A small network was shown many inputs. Here are its activations along a few directions, one row for each input.
In each table, some parts of the input vary, and every possible input appears once, in random order.
Descriptions start from the smaller parts, as in this example, which fits no table here: values(3) and (point or ring(9) or (line(4) and ring(8))).
Shared parts are said once, and a part with two or three values counts as separate values.

Other details of the inputs vary at random and push rows far along three fixed directions, the same in every table; ignore that.

Rows:
R1: [ -3  17 -34 -27 -18   9 -23 108  57 -19 -20 -15  -1  -8  19]
R2: [-13 -18 -15 -11  23  -7  46   8   6   5   8 -11  -9  15  19]
R3: [ -1  -5  20  -8 -11   7 -20 -26 -23 -12   8  -8 -10   0 -30]
R4: [  0 -20  -7  -8  22   2  43   7  11   5   8 -10  -2  10  30]
R5: [  5 -45 -15   1  28  16  24   8   3  12  -3 -10   8   9  30]
R6: [  8  14 -30  57  18 -39 -20 -31 -20  31 -11  47  40 -32  22]
R7: [ -1  33 -37  54  12 -47  -9 -40 -13  30 -23  48  31 -24  11]
R8: [  3 -17  -7   9  19  11  43   5  17   5  -8 -13  -3  20  25]
R9: [  9  35 -31  55  10 -42  -8 -38 -10  33 -17  48  33 -24  18]
R10: [ 14   0  36   3 -16  26 -20 -27 -15 -12   5 -10  -4   6 -20]
R11: [  2 -27 -10   0  19  14  38   0  19  11  -7  -8  -1  12  26]
R12: [  2 -26  -3  -6  17  10  35   5  12   6   2  -7  -2  11  27]
R13: [ -8 -29 -14  -9  18   9  33   2   5   8  -6 -10  -2  12  18]
R14: [ 13  49 -18  56  12 -46  -5 -30 -15  20  -3  42  31 -23  28]
R15: [-14 -23 -21  -6  23  -7  44   7   5   1   4 -11 -10  16  16]
R16: [ -2  -7  21  -8 -11   9 -20 -27 -22  -8   2  -4  -8   3 -29]
R17: [ 16 -24  33   2  -9  28 -31 -22 -16  -4  11  -5   3  -6 -17]
R18: [  6   3  30 -10 -12   8 -19 -25 -21 -10  14  -8  -7   0 -25]
R19: [ -5 -15  -6  -8  21  -4  47   9  13   4  13  -8  -5  15  26]
R20: [ 12 -37  -5  11  26  25  21   9   5   6  -4 -15   6  10  34]
R21: [  8  18  38  -2 -13  10 -12 -21 -14 -19  18  -9 -11   8 -24]
R22: [  2 -25  -9  -3  21   5  40   6  13   3   7  -9  -3   9  31]
R23: [ -4   0  22 -12 -10   5 -18 -26 -24 -11   9  -8 -11   1 -30]
R24: [  0  13  31 -10 -14   1 -14 -23 -19 -12  20  -5 -11   4 -33]
R25: [  1 -26  -5  -6  15  13  35   4  12   8  -1  -8   0  11  25]
R26: [ -5  50 -30  47  12 -62   1 -29 -16  23   1  50  24 -25  14]
R27: [-15   8 -39 -37 -23  11 -43  89  40  -9 -35  -7   3 -14  -3]
R28: [  7  -4  29  -6 -14  14 -20 -26 -18  -7   8  -4  -5   2 -24]
R29: [ 10 -16  24  -7  -1  27   5  -3  -1 -11   3 -20  -9  15   1]
R30: [ -5  -2  23  -6 -13   2 -16 -24 -21  -9   7  -3 -11   4 -34]
R31: [ -2  17 -16 -35 -34  25 -43 100  50 -20 -25 -17  -4  -7  -2]
R32: [-7 -8 -2  0  6 -6 16 -6 -4  5  3  2 -4  6  1]
R33: [ -2 -27 -15  -6  22  10  39   4   8  10  -5  -9   1  14  24]
R34: [  0  42 -22 -15 -26  -5 -45  82  38 -14 -16   1   6 -17   4]
R35: [  1  14  32 -11 -19   3 -24 -18 -19 -11  17  -4  -9   0 -35]
R36: [ 3  5  3  4 -4 -8  3  3  7 -3 12  5 -1 -3  3]
R37: [ -9 -23 -16 -12  25  -1  41   6   3   6   3 -13  -5  11  24]
R38: [  4  16  27  -7 -28   4 -40  -6 -12 -10   7   4  -5  -6 -36]
R39: [  0 -25 -11  -8  20   5  34   6   6   2   4 -13  -4  11  22]
R40: [ -3  24  18 -17 -29   2 -51  -5 -17 -18   2  -1  -8 -13 -43]
R41: [-10  26 -36 -37 -37   6 -55 113  53 -10 -31  -1   5 -21  -5]
R42: [  7  42 -20  55   7 -53  -1 -29  -8  28   0  54  29 -24  23]
R43: [ 15   3  36   3 -13  20 -20 -24 -16 -17  12 -11  -8   3 -17]
R44: [  5  17  32  -6 -35  10 -43  -5  -5 -10   7   5  -3  -9 -36]
R45: [ 11   6  38   4 -16  14 -15 -20 -14 -14  11  -7  -9   7 -21]
R46: [ -4 -23 -14  -2  19   4  44   3  14  11  -7 -10  -4  17  17]
R47: [  2 -18  22 -11  -7  22  11  -6   9  -4   4 -14 -13  12 -12]
R48: [  4  -8  -3  -4  21   9  39   8   8  -4   3 -16  -5  16  28]
R49: [-14 -26 -20  -3  22   1  44   2  10   9 -12 -10  -7  17  11]
R50: [ -9  10  24 -12 -12  -1 -14 -24 -22 -14  14  -5 -15   5 -38]
R51: [ -3   1  27  -7 -16   4 -17 -24 -20 -12  17  -6 -13   0 -33]
R52: [ -7 -30 -18  -3  22  10  38  -1  12  12 -13 -11  -3  13  20]
R53: [ -6 -11  -7  -9  21  -4  50   8  14   1  13  -7  -7  16  25]
R54: [ -3  22 -15  13   5 -25  -2 -13 -10   9   0  18   9 -13   6]
R55: [ 15  -1  35   5 -16  29 -21 -29 -10 -10  -1 -12  -7   7 -22]
R56: [  4  45 -29  55  10 -60  -3 -29 -14  25   2  50  29 -24  18]
R57: [ -7 -28 -17  -7  23   1  39   5   5   4   2 -12  -5  10  25]
R58: [ -6  16 -12  20   0 -23  -2 -13  -8  14  -4  23  11 -10   0]
R59: [ -1 -16  -7  -9  23   2  45   7  11   3   8  -9  -4  11  29]
R60: [-18  10 -24 -47 -36  16 -51  95  40 -19 -28 -14  -8 -11 -23]
R61: [ -8   5  24 -11 -11  -1 -15 -24 -23 -12  14  -6 -14   4 -36]
R62: [  4 -26  20  -1  -4  20 -31 -24 -25  -5   1  -6   2  -2 -25]
R63: [ -2  -4  28  -3 -17  11 -17 -29 -14  -5   2  -6 -12   3 -38]
R64: [  1  -7  26  -7 -14  12 -20 -27 -21  -7   6  -4  -8   0 -26]
R65: [  1  84 -62  22 -23 -55 -70  67  27  14 -31  53  38 -56  16]
Each input here is: line(5) and (point or (values(2) and line(6))).
- The inputs of R13 and R33 match in every part but the line(5) part. If R6 is changed in the same way as R13 into R33, which row does it become? => R5
- The inputs of R61 and R34 match in every part but the line(5) part. If R60 is changed in the same way as R61 into R34, which row does it become? => R31
- Which other rows does R59 become when the values(2) part takes its other values? List them by row number. => R53
- Which other rows does R22 become when the values(2) part takes its other values? List them by row number. => R36
- A walk changes only the line(5) part. It starts at R1 and steps to R36. List the rest of the walk in order. => R56, R51, R15
- A walk changes only the line(6) part. It starts at R48 and steps to R14. List the rest of the walk in order. => R43, R29, R10, R55

Rows:
R66: [ -4  -7   7 -30 -24  29 -22  33  22 -11 -15 -17 -13   4 -21]
R67: [ 16 -10  43   6  -9  20  -6 -43 -20  -6  17  -5  -5   5 -17]
R68: [ -4  -8   8 -30 -25  28 -21  33  21 -12 -14 -18 -13   5 -23]
R69: [ -6  25 -28  -2 -22  -8 -33  54  33   3 -27  13   8 -16  -2]
R70: [ -7 -17 -19  -5  23  -6  22   3  -4   6   0  -3   3   3  18]
R71: [ 11  24  -5  31   3 -17 -16  -6  -6   3   1  19  16 -14  13]
R72: [ 11  -4   1  18   8  -2  14 -10   2   9   4   8   9   0  18]
R73: [-10 -25 -13   0  21  -7  36   3   5  11   6  -1  -1   7  18]
R74: [ 13  33  -9  25  -6 -15 -35  -2  -4   5  -8  23  21 -25  10]
R75: [ -1  -8  23  -1  -1   1 -11 -31 -30  -8  17  -4  -6   2 -24]
R76: [ -4   2   4 -29 -23  25 -33  34  13 -18 -17 -20 -11   1 -22]
R77: [  0  -5  17  -4  -2   1 -14 -29 -28  -6  11  -3  -4  -1 -21]
R78: [ -5  -4   4 -31 -19  27 -23  35  13 -19 -15 -25 -14   7 -20]
R79: [ 11 -16   9   7  11  12  20 -18   1   6   5  -2   4   5  17]
R80: [ -8 -13 -16   6  21   0  36   3   6   3  -7  -9  -4  16  18]
R81: [ -6   5 -22   7   6  -8   6  17  10   3 -16   1   3   3  11]
R82: [ 15  33   0  34 -13 -21 -33  -7  -1   9  -1  31  20 -23   2]
R83: [ 9 -2 -9 10 13  1 11  5  3  2 -2 -2  7  0 25]
R84: [-13  10  36 -10  -2 -21  28 -60 -38 -15  43  -3 -26  13 -29]
R85: [ 16  -7  40   5  -5  19  -9 -40 -27 -13  18 -12  -7   8 -17]
R86: [ -4   5 -25   9   7 -20  -2   2   3  18  -7  22  15 -17  14]
R87: [ -5 -16 -14   1  15   5  34  -3  13  13 -14  -1   0  10  18]
R88: [ 15  36  -6  30  -8 -19 -38  -9  -8   5  -6  26  22 -25   6]
R89: [ -1  -6  26   4   0  -1 -11 -39 -33  -8  19  -2  -5   2 -26]
R90: [  4  91   7  30 -23 -58 -33 -15 -17   3  18  48  17 -26 -11]
R91: [ -5  17 -32   9   7 -24 -15  11  -2  11 -10  21  17 -21  13]
R92: [ -7 -26 -16  -3  20  -6  35   2   5  14   4  -1   1   8  19]
R93: [ -4   1   4 -27 -23  23 -31  36  13 -18 -15 -22 -12   5 -23]
R94: [ -5  14 -27  -4 -14  -4 -16  46  32   5 -25   8   6  -8   4]
R95: [ -7 -26 -16  -5  21  -3  34  -1   5  14   2  -1   2   5  20]
R96: [  6 -13  -8   9  22   2  28   5   4   1   3  -7   2   9  30]
R97: [-16  15  15 -44 -13   5  19  22  16 -25  14 -31 -35  21 -30]
R98: [ 14  -9  45   9  -9  19  -6 -39 -18  -8  21  -5  -6   6 -19]
R99: [ -4   2   3 -31 -22  27 -33  33  13 -17 -18 -20 -10   0 -21]
R100: [  1  -9  21  -3  -1   2 -10 -33 -30  -7  15  -5  -5   3 -23]
R101: [ -7 -20 -16  -3  16  -6  27   2   4  13   1   2   2   3  16]
R102: [ -7 -17 -11   6  14   1  37   2  14   9  -7  -3  -4  15  14]
R103: [  8 -18  -6   6  17   7  30   1  12   9   1  -2   5   6  30]
R104: [ -8 -24 -15  -1  19  -8  33   5   6  12   4   1   0   6  18]
- The inputs of R103 and R66 match in every part but one. If R67 is changed in the same way as R103 into R66, which row does it become? => R68
- What do these inputs look like to the network? => values(3) and (point or (values(2) and line(6)))
- A walk changes only the line(6) part. It starts at R71 and steps to R96. List the rest of the walk in order. => R85, R83, R88, R74
- A walk changes only the line(6) part. It starts at R73 and steps to R104. List the rest of the walk in order. => R92, R101, R95, R86
- Which other rows does R76 become when the values(2) part takes its other values? List them by row number. => R66
